Look-ups in named tables: a row name and a column name give one cell, copied from the table.

Table goson
,migog,vazibo,pinuk,bim
mumar,-45.409,19.224,26.681,44.252
viti,-59.885,-5.453,-18.429,44.401
gazili,-0.671,11.129,12.312,-42.939
ril,15.223,40.470,19.960,-36.629
vev,-41.070,6.607,-63.121,-55.608
dedenak,19.269,60.020,-4.704,-5.841
porara,-13.130,-10.475,33.387,-68.057
varo,-0.737,6.970,-10.282,8.367
feb,-46.176,12.825,-86.389,-16.897

migog of dedenak = 19.269
pinuk of varo = -10.282
vazibo of ril = 40.470
pinuk of dedenak = -4.704
pinuk of feb = -86.389
bim of dedenak = -5.841
migog of viti = -59.885
vazibo of dedenak = 60.020
vazibo of viti = -5.453
migog of porara = -13.130
vazibo of porara = -10.475

nitanon:
|  | rarotu | vago | vares | vupafeg | zev | fus | buf |
|---|---|---|---|---|---|---|---|
| vef | -5100 | 6109 | 222 | 2760 | 3388 | -3845 | -690 |
| derus | -8273 | 7741 | -1622 | 5447 | 3969 | -3174 | -392 |
| ziv | -5040 | 6946 | -1434 | 4613 | 5176 | -3165 | -560 |
| lan | -4681 | 6093 | 935 | 2124 | 3075 | -4375 | -487 |
| zeguve | -5597 | 5584 | -951 | 3336 | 4018 | -4359 | -752 |
| vel | -5094 | 7237 | -2356 | 4681 | 5050 | -4007 | 110 |
| tasa | -6774 | 5708 | 263 | 3862 | 4146 | -3326 | -1533 |
| lek | -8121 | 7089 | -1159 | 4693 | 3463 | -3527 | -554 |
| dovo | -4690 | 7253 | -624 | 3902 | 3878 | -1694 | -821 |

vago of lan: 6093
buf of dovo: -821
vupafeg of lan: 2124
vupafeg of lek: 4693
vago of vel: 7237
vago of tasa: 5708
fus of ziv: -3165
buf of tasa: -1533
vago of vef: 6109
vupafeg of zeguve: 3336
vupafeg of vel: 4681
vupafeg of ziv: 4613
buf of derus: -392
vago of zeguve: 5584
vares of lan: 935
zev of tasa: 4146

gupegas
fields: potazed, tabagu, nom, gep, sor, bon
dozeva: [146, 97, 113, 133, 174, 107]
zafere: [59, 98, 80, 163, 94, 183]
birorut: [199, 91, 75, 96, 169, 19]
vubov: [93, 123, 78, 129, 56, 35]
bif: [80, 98, 50, 156, 99, 108]
vidi: [160, 83, 36, 148, 103, 111]
nugo: [28, 103, 50, 150, 49, 76]
nubo: [103, 86, 89, 128, 82, 62]

What is the nom of vidi in gupegas? 36
What is the tabagu of nugo in gupegas? 103
What is the nom of bif in gupegas? 50
What is the nom of nubo in gupegas? 89
What is the gep of vidi in gupegas? 148
What is the sor of nubo in gupegas? 82
What is the tabagu of vidi in gupegas? 83
What is the gep of vubov in gupegas? 129
What is the sor of bif in gupegas? 99
What is the gep of bif in gupegas? 156
What is the bon of vubov in gupegas? 35
What is the sor of zafere in gupegas? 94
What is the sor of vubov in gupegas? 56
What is the potazed of nubo in gupegas? 103
What is the potazed of nugo in gupegas? 28
What is the sor of birorut in gupegas? 169
What is the tabagu of vubov in gupegas? 123
What is the tabagu of zafere in gupegas? 98
What is the bon of birorut in gupegas? 19

